Here are a small network's activations along a few directions, averaged over the inputs that share one value of a field.
Values that are neighbours, or in one group, have similar rows; names and order tell nothing.
(in the rows, 500 means zero)
Strong random noise was added to every row along 11 fixed directions; ignore it. To show where, here is one row again and again, with new noise each time:
[706 448 440 432 533 445 554 474 595 443 389 542 372 573 562 525 573 621
 676 553 599]
[578 696 443 492 469 614 571 420 627 527 491 674 384 593 472 419 534 571
 819 535 566]
[237 517 501 630 465 298 212 585 397 780 578 320 527 516 363 489 249 503
 248 583 843]
[578 326 717 493 594 483 568 453 445 406 295 598 302 496 603 416 653 633
 775 695 505]
[654 395 700 394 566 432 644 388 479 367 480 485 362 374 471 474 603 708
 717 641 494]
[492 552 421 563 571 485 687 553 555 393 635 557 670 466 614 664 529 309
 328 350 330]
[621 611 542 432 551 644 655 525 526 262 533 590 439 580 691 599 414 729
 650 508 562]
[673 251 375 585 514 475 478 359 462 396 249 579 260 451 593 504 611 673
 725 534 448]
[574 579 548 425 530 529 595 416 541 384 439 618 495 618 478 441 582 387
 548 558 465]
[391 553 557 431 503 510 372 604 535 715 702 496 520 542 606 521 348 492
 719 518 582]
[481 136 632 415 560 330 324 461 325 479 368 457 491 545 626 503 540 303
 445 605 462]
[534 467 317 653 513 493 641 530 549 473 655 486 513 304 646 691 458 660
 529 300 435]
[475 424 316 831 493 287 651 426 479 531 465 559 491 318 450 636 650 427
 325 407 626]


Values of TEVUG:
giso: [568 483 310 475 450 514 423 651 609 580 472 370 498 519 565 491 474 607
 432 401 607]
kogus: [617 622 518 406 562 393 600 629 731 605 630 456 597 534 412 613 553 441
 514 499 451]
begif: [358 484 455 585 444 493 426 557 466 639 411 601 579 606 629 524 541 299
 427 405 525]
sozi: [445 468 570 504 456 539 755 536 505 480 821 539 668 308 658 581 586 501
 593 287 488]
lizen: [402 532 538 625 480 507 602 512 511 577 504 522 537 477 512 451 594 413
 472 442 683]
mav: [417 507 633 456 492 539 474 567 435 625 650 396 534 465 521 548 365 577
 549 481 640]
mumeb: [574 478 490 536 492 466 589 521 545 446 352 570 490 512 474 513 679 500
 421 533 490]
dekul: [611 390 398 434 458 384 541 448 588 581 458 503 534 397 441 408 735 400
 521 425 378]
tasu: [609 473 479 382 494 638 491 618 574 469 474 499 500 639 603 546 486 537
 575 487 483]
lapuz: [431 597 295 594 421 618 360 425 483 598 335 634 481 686 379 321 543 278
 490 514 569]
pono: [450 527 519 580 501 640 494 506 350 451 589 599 444 335 540 665 465 541
 616 526 296]
tugo: [405 605 450 523 458 686 447 373 428 396 576 519 524 482 462 428 338 541
 482 417 310]
dos: [401 578 501 578 438 531 425 502 608 784 373 546 407 579 251 193 613 538
 639 590 555]
tetup: [380 662 616 389 458 643 229 460 424 591 474 471 462 584 364 323 338 423
 609 653 399]
sani: [410 445 493 433 478 600 379 461 536 586 657 475 561 324 540 432 489 391
 698 382  45]
kedo: [437 585 353 654 423 604 380 545 436 529 539 462 442 410 524 668 287 655
 473 429 543]
TEVUG is arranged as a network in which each value has 4 neighbours.
Name the neighbours of sozi, in listed order.
Answer: dekul, lapuz, tugo, dos
Name the neighbours of pono, in listed order.
Answer: giso, mumeb, tasu, kedo
How many steps from neighbour to neighbour lead from tetup to begif, at the fewest?
Answer: 2

Values of KOR:
tene: [348 512 566 552 505 501 494 658 533 649 590 506 564 484 666 444 462 553
 538 455 608]
kadu: [401 500 752 489 523 504 539 431 427 586 608 569 472 447 454 405 513 455
 731 619 484]
tam: [538 500 602 388 567 249 387 500 467 576 571 457 536 444 221 640 542 302
 434 736 468]
zati: [569 414 574 409 468 480 510 403 452 434 426 523 452 440 464 487 593 539
 537 530 425]
zan: [449 556 600 477 432 618 491 505 434 510 479 553 491 600 575 505 456 505
 552 503 690]
zavot: [612 402 699 123 583 348 465 611 568 565 726 322 584 534 514 509 458 542
 556 593 542]
zeza: [402 375 413 369 311 585 293 462 381 500 598 467 621 569 703 466 363 398
 441 295 591]
sevip: [488 547 549 567 512 406 686 430 546 530 436 614 499 482 460 418 757 325
 516 531 642]
misaz: [657 581 249 374 510 496 440 421 657 474 625 446 602 562 416 622 398 302
 430 356 239]
lel: [550 495 474 450 504 448 472 365 363 379 722 455 507 341 433 732 321 489
 470 531 564]
ran: [595 584 454 572 469 420 566 380 473 383 341 570 477 517 342 527 622 389
 308 528 558]
lasuv: [458 485 432 598 500 427 438 468 424 596 584 563 450 466 464 603 470 433
 619 583 614]
gef: [443 508 559 634 437 583 642 477 423 469 428 592 500 530 602 456 603 451
 452 440 750]
nelo: [293 434 663 623 417 524 674 422 309 414 644 564 663 344 553 480 604 371
 324 379 593]
bigon: [452 388 588 443 513 347 397 535 440 575 398 567 495 726 593 515 514 332
 511 601 748]
lom: [409 544 612 587 481 660 587 359 333 306 617 654 466 393 683 614 421 552
 666 470 452]
nifep: [433 691 500 524 472 586 567 558 567 556 634 520 592 497 389 538 451 453
 460 447 426]
vuk: [563 473 386 454 439 209 376 391 521 641 515 457 505 543 350 559 510 376
 458 561 706]
dok: [558 622 555 274 460 731 580 505 598 441 599 422 599 608 455 314 458 553
 538 425 364]
zunu: [286 726 542 703 525 718 636 669 438 401 593 539 566 429 656 535 371 624
 409 401 468]
A value of KOR combines one of 5 hidden first parts with one of 4 second parts; all combinations occur once.
nifep and lasuv share the first part; nifep and zan share the second. Which value has the first part of zan and the second part of lasuv?
Answer: lel
zati and zeza share the first part; zati and ran share the second. Which value has the first part of ran and the second part of zeza?
Answer: zunu
zavot and bigon share the first part; zavot and sevip share the second. Which value has the first part of sevip and the second part of bigon?
Answer: lom

Values of FIRAR:
mebeb: [481 584 416 618 562 498 536 612 539 474 577 338 540 416 469 652 325 700
 345 443 516]
nir: [461 543 497 575 605 401 469 553 576 558 451 430 473 512 334 418 507 484
 403 617 466]
guver: [338 430 592 537 435 563 448 358 372 584 515 603 498 473 620 398 510 403
 661 462 492]
kig: [492 413 377 671 507 668 512 371 385 314 361 676 410 502 572 476 580 413
 525 446 306]
gole: [474 550 448 688 486 446 431 349 381 459 498 461 353 384 311 550 362 685
 454 563 627]
rizol: [451 563 565 427 452 566 516 482 538 500 567 451 510 505 495 311 442 619
 548 502 531]
dibo: [585 492 514 383 484 381 437 478 564 541 450 501 519 568 436 479 579 436
 482 548 582]
mizad: [456 540 538 528 469 581 589 388 417 427 417 531 555 524 348 367 624 339
 330 529 438]
sevov: [704 571 437 513 510 559 728 418 479 134 344 715 447 572 553 572 644 548
 474 530 592]
puv: [541 480 535 456 573 456 562 683 646 580 420 375 558 544 487 467 541 478
 367 461 476]
netir: [653 436 338 428 556 386 497 594 565 447 586 349 542 351 386 674 451 567
 345 482 277]
memik: [319 528 543 649 459 440 410 512 318 513 487 554 506 447 474 617 461 418
 370 557 653]
fida: [460 317 521 535 478 429 566 612 466 533 597 442 583 475 749 697 444 562
 434 357 612]
fek: [627 725 489 517 548 438 653 581 513 324 541 543 522 544 524 812 448 518
 308 586 712]
tato: [500 599 480 524 495 496 461 492 597 656 622 574 393 429 485 497 490 633
 825 525 469]
A value of FIRAR combines one of 3 hidden first parts with one of 5 second parts; all combinations occur once.
kig and fida share the first part; kig and nir share the second. Which value has the first part of nir and the second part of fida?
Answer: guver
mebeb and dibo share the first part; mebeb and puv share the second. Which value has the first part of puv and the second part of dibo?
Answer: memik

Values of DANUB:
zodi: [528 354 441 344 463 455 585 388 555 382 576 456 670 494 518 365 631 256
 273 348 372]
pib: [533 479 721 320 619 553 605 689 598 537 647 515 583 599 596 466 574 377
 698 543 438]
nem: [573 676 704 349 489 626 654 511 459 248 436 669 520 619 611 540 576 566
 622 574 644]
keda: [564 521 474 428 403 638 535 522 421 491 514 492 500 585 562 480 444 526
 511 468 679]
fik: [733 375 438 342 521 325 667 516 549 333 686 440 602 411 521 773 602 527
 407 479 577]
mek: [209 567 579 697 282 478 394 213 287 630 450 606 474 522 271 353 478 361
 370 518 784]
sulot: [523 683 587 378 561 376 465 593 495 476 846 419 513 417 548 722 239 761
 533 594 663]
baseg: [347 641 653 456 560 389 323 483 336 502 664 543 504 575 490 688 216 382
 532 745 572]
modaf: [637 491 365 426 364 476 416 405 408 459 380 533 385 615 444 506 560 598
 482 553 891]
panuz: [768 516 438 138 494 449 432 300 451 191 534 461 523 692 383 543 382 341
 461 594 586]
gos: [419 347 730 411 462 455 455 636 488 675 506 308 638 529 599 407 494 365
 357 424 660]
pader: [393 314 732 522 636 207 379 604 439 672 465 486 472 303 383 529 596 421
 537 749 274]
bosel: [536 514 744 554 644 515 645 412 551 373 128 463 401 561 211 244 660 572
 385 738 391]
mur: [363 319 566 613 658 401 620 623 600 733 610 141 630 187 509 346 550 640
 333 271 201]
buto: [552 216 480 628 434 353 471 515 440 594 436 413 348 278 680 670 594 669
 603 423 622]
A value of DANUB combines one of 3 hidden first parts with one of 5 second parts; all combinations occur once.
mek and pader share the first part; mek and baseg share the second. Which value has the first part of baseg and the second part of pader?
Answer: sulot
pib and fik share the first part; pib and keda share the second. Which value has the first part of keda and the second part of fik?
Answer: modaf

Values of VANO:
mopi: [428 702 559 498 471 605 411 292 313 439 549 569 522 479 217 552 383 356
 432 653 427]
zez: [380 604 683 523 603 434 361 715 588 668 436 614 431 704 588 527 456 408
 623 752 510]
vinum: [443 472 464 636 508 544 514 541 467 517 509 530 413 263 538 445 541 722
 677 510 307]
nipi: [394 428 379 599 456 712 406 402 396 511 506 710 460 607 665 451 431 383
 690 430 363]
kizek: [421 509 454 552 534 657 361 603 495 509 321 538 481 602 486 399 479 307
 427 485 135]
kuva: [385 345 595 483 500 558 562 594 462 500 615 413 612 466 893 496 463 485
 465 296 581]
sapeg: [269 670 656 423 420 744 428 475 391 454 405 547 625 899 622 205 319 384
 393 451 814]
fuve: [227 675 677 525 516 602 452 488 370 478 583 559 598 495 401 424 403 435
 346 527 384]
gebob: [378 620 507 628 482 529 397 691 753 837 322 488 479 645 292 184 635 463
 541 594 592]
VANO is arranged as 3 separate groups.
List the group mates of mopi, in the order listed.
Answer: kizek, gebob
List the group mates of zez, in the order listed.
Answer: vinum, fuve
